These are the activations of a small neural network, seen along a few directions. Each row is one input.
Each table varies a few parts of the input and shows all the possible inputs, shuffled.
A made-up example of a description, with smaller parts first: one of 5 places around a ring, together with either a single point or (one of 2 separate values, together with one of 4 places along a line) or one of 11 places along a line.
Shared parts are said once, and a part with two or three values counts as separate values.
In the rows, zero is written as 128.

Other details of the inputs vary at random and push rows far along two fixed directions, the same in every table; ignore that.

A family of inputs:
row 1: [105   8 102  45  65 140 161 155 125 141 131 145]
row 2: [183 154 106 118 142 111 115 199 109  92 142  82]
row 3: [149 209 136 196 214 116  80  93 147 157 117 138]
row 4: [106 167 146 118  95 143 166  56 123 153  98 205]
row 5: [ 65 121 177 122 114 146 152  44 128 110  78 176]
row 6: [162  76  76 122 164 111  79 186 121 123 169  77]
row 7: [116 154 154 211 200 132  60  84 184 163 134 114]
row 8: [155 125 111 149 105 128 113 209 154 129 162  60]
row 9: [183 122  81 149 128 127 125 214 142 161 178 104]
row 10: [ 76  89 133 129 120 164 163  69 154 209 108 197]
row 11: [ 77  97 158 111 124 149 131  47 148 158  98 186]
row 12: [159 111 116 117 148 100  86 185 105  86 150  60]
row 13: [182 134  86 144 127 128 122 216 140 150 178 103]
row 14: [136 226 148 205 212 121  93  87 137 119 106 129]
row 15: [ 79 110 173 113 116 146 143  47 138 130  84 179]
row 16: [176 160  99 125 130 104 110 201 102  82 136  84]
row 17: [184 145  97 144 121 121 119 207 134 149 177  93]
row 18: [107 171 168 211 191 129  63  86 179 138 121 113]
row 19: [104  21 109  42  66 138 156 155 124 130 134 143]
row 20: [151 191 125 196 220 113  78  90 153 182 132 138]
row 21: [157 223 154 219 176 142  96  97 158 156 131 140]
row 22: [129 112 118  62  30 129 221 144  79  86 121 147]
row 23: [107  67 126  52  30 144 197 163 111 126 121 129]
row 24: [ 74 124 162 104 142 135 141  36  89 102  77 191]
row 25: [101 217 170 237 163 128 117  78 172 113 119  94]
row 26: [112  99 112 101 152 130 159  59 122 204 102 216]
row 27: [ 88  96 144  88 151 132 125  32 112 153  98 196]
row 28: [155 140 129 151 100 133 125 201 142 102 152  52]
row 29: [138  76  97  26  77 119 174 158  81 135 124 160]
row 30: [ 70 118 165 114 106 145 141  37 136 121  77 175]
row 31: [142 149 121 154  90 123 123 200 142  91 149  53]
row 32: [161  85  84 116 166 111  79 188 122 111 170  71]
row 33: [154 108  97 148 122 135 118 212 164 141 171  65]
row 34: [118  52 127  21  78 124 165 134  65  81 118 135]
row 35: [185 149  99 144 113 122 120 212 133 134 168  99]
row 36: [182 120  73 120 155 113 107 207 122 135 163  96]
row 37: [100 169 159 127 106 149 174  63 114 142  95 207]
row 38: [120  34 111  23  89 121 148 140  82 121 134 145]
row 39: [114 193 154 195 217 117  55  67 135 104 117 117]
row 40: [144 129 130 139 140  93 108 166  85  33 142  54]
row 41: [100 215 172 228 173 149 102  95 168 127 122 109]
row 42: [103 159 146 104 128 114 182  34 103 114  71 187]
row 43: [106 155 148 116 104 140 163  69 127 181 105 210]
row 44: [134 125 146 152 106  99 120 175 128  36 143  46]
row 45: [110  55 116  50  44 145 186 164 121 150 138 139]
Description of these inputs: one of 5 places around a ring, together with one of 9 places along a line.
- The inputs of row 41 and row 28 match in every part but the place on the line of 9. If row 37 is changed in the same way as row 41 into row 28, which row does it become? => row 21
- The inputs of row 20 and row 29 match in every part but the place on the line of 9. If row 45 is changed in the same way as row 20 into row 29, which row does it become? => row 8
- Change only the place on the line of 9 in row 15. List by row number the other rows that result. => row 1, row 5, row 7, row 11, row 18, row 19, row 30, row 44
- Change only the place on the line of 9 in row 39. List by row number the other rows that result. => row 6, row 12, row 24, row 27, row 32, row 34, row 38, row 40

A family of inputs:
row 46: [171 117 103 110  88 110 129 238 105  62 163  46]
row 47: [ 96 116 145 100 120 131 146  72 113 127  98 169]
row 48: [114 125 139 122 139 126 121 102 119 117 115 136]
row 49: [107 137 144 115 103 134 160  97 117 120 105 154]
row 50: [143 103 116  95  95 116 138 179 104  84 139  94]
row 51: [153  98 102 119 106 126 122 205 137 122 162  81]
row 52: [128 167 143 169 158 124 107 109 136 117 124 119]
row 53: [137 154 128 172 174 128  98 111 151 156 134 131]
row 54: [155 126 107 147 157 120  97 170 138 132 153  92]
row 55: [112  74 118  53  73 137 180 118 104 147 116 178]
row 56: [137 179 136 191 180 133  97 103 159 160 132 133]
row 57: [137 189 138 198 179 134  98 104 162 162 130 132]
row 58: [126 118 122 123 141 129 126 112 132 153 127 147]
row 59: [ 77  88 152  78  79 144 175  71 116 132  94 180]
- Describe the family of inputs behind these rows. => one of 2 separate values, together with either a single point or one of 6 places along a line
- The inputs of row 48 and row 54 match in every part but the choice among 2 separate values. If row 49 is changed in the same way as row 48 into row 54, which row does it become? => row 57

A family of inputs:
row 60: [124 142 120 116 130 130 161  94 121 154 110 171]
row 61: [121 159 123 156 171 134 130  73 144 175 111 177]
row 62: [126 125 135  82  95 137 151 117 111 150 115 170]
row 63: [156 193 124 183 166 120 118 129 140 128 129 118]
row 64: [ 96 106 138 146 134 145 131  83 155 160 116 150]
row 65: [183 140  84 160 164 115  98 196 138 139 169  81]
row 66: [163  98  84 115 142 117 122 174 131 154 157 119]
row 67: [105 127 161  94  76 145 151 109 121 121 109 154]
row 68: [118  57 128   4  85 113 144 126  54  89 107 159]
row 69: [161 124  88 157 136 113 124 209 137 109 161  59]
row 70: [183 137 110 102  87 116 125 236 106  88 158  73]
row 71: [ 82  59 140  68 107 118 142  92  91  72 102 132]
row 72: [137 161 122 161 118 120 155 147 123  94 131 100]
row 73: [106  97 113  91  86 130 192 118 113 127 113 149]
row 74: [147 127 110 121 180  96  97 128  95  86 126 106]
row 75: [ 61 101 183  78 141 134 116   8 102 119  75 195]
row 76: [182 129  99 131 142 124  87 213 134 138 172  81]
row 77: [129 187 161 193 165 135  75 119 164 135 135 103]
row 78: [147 169 120 216 232  92  54 130 135  78 139  51]
row 79: [167  94  77 133 120 114 129 220 129 114 170  62]
row 80: [164  83 107  88  89 130 109 236 126 107 175  65]
row 81: [102 157 174 120  90 144 142  90 122 115 109 158]
row 82: [153 184 137 185 187 131  76 127 156 163 141 126]
row 83: [157 148 122 167 183 130  68 136 158 178 153 129]
row 84: [ 90 154 155 177 143 141 125  69 158 141 105 143]
row 85: [127 179 136 140 126 131 161  87 115 132 104 170]
row 86: [ 93 111 149  97  55 137 187 113 109  94 108 143]
row 87: [116  33  91  54  75 127 185 143 111 144 131 152]
row 88: [161 139 127  80  63 126 155 193  93  92 142 115]
row 89: [103 182 146 191 165 132 143  53 148 144  99 158]
row 90: [102  41 117  72  79 139 161 129 128 146 128 147]
row 91: [138 109 130 134 141 135  83 154 154 152 156 110]
row 92: [ 90 175 169 191 150 141 127  52 159 136  97 149]
row 93: [103 104 145  93  95 146 138 114 132 146 120 155]
row 94: [ 89 147 154 183 160 144 118  63 167 159 106 149]
- The inputs of row 63 and row 67 match in every part but one. If row 66 is changed in the same way as row 63 into row 67, which row does it become? => row 91
- Describe the family of inputs behind these rows. => one of 5 places around a ring, together with either a single point or one of 6 places along a line
- A walk changes only the place on the ring of 5. It starts at row 69 and steps to row 61. List the rest of the walk in order. => row 82, row 93, row 94
- Change only the place on the ring of 5 in row 73. List by row number the other rows that result. => row 60, row 62, row 77, row 84
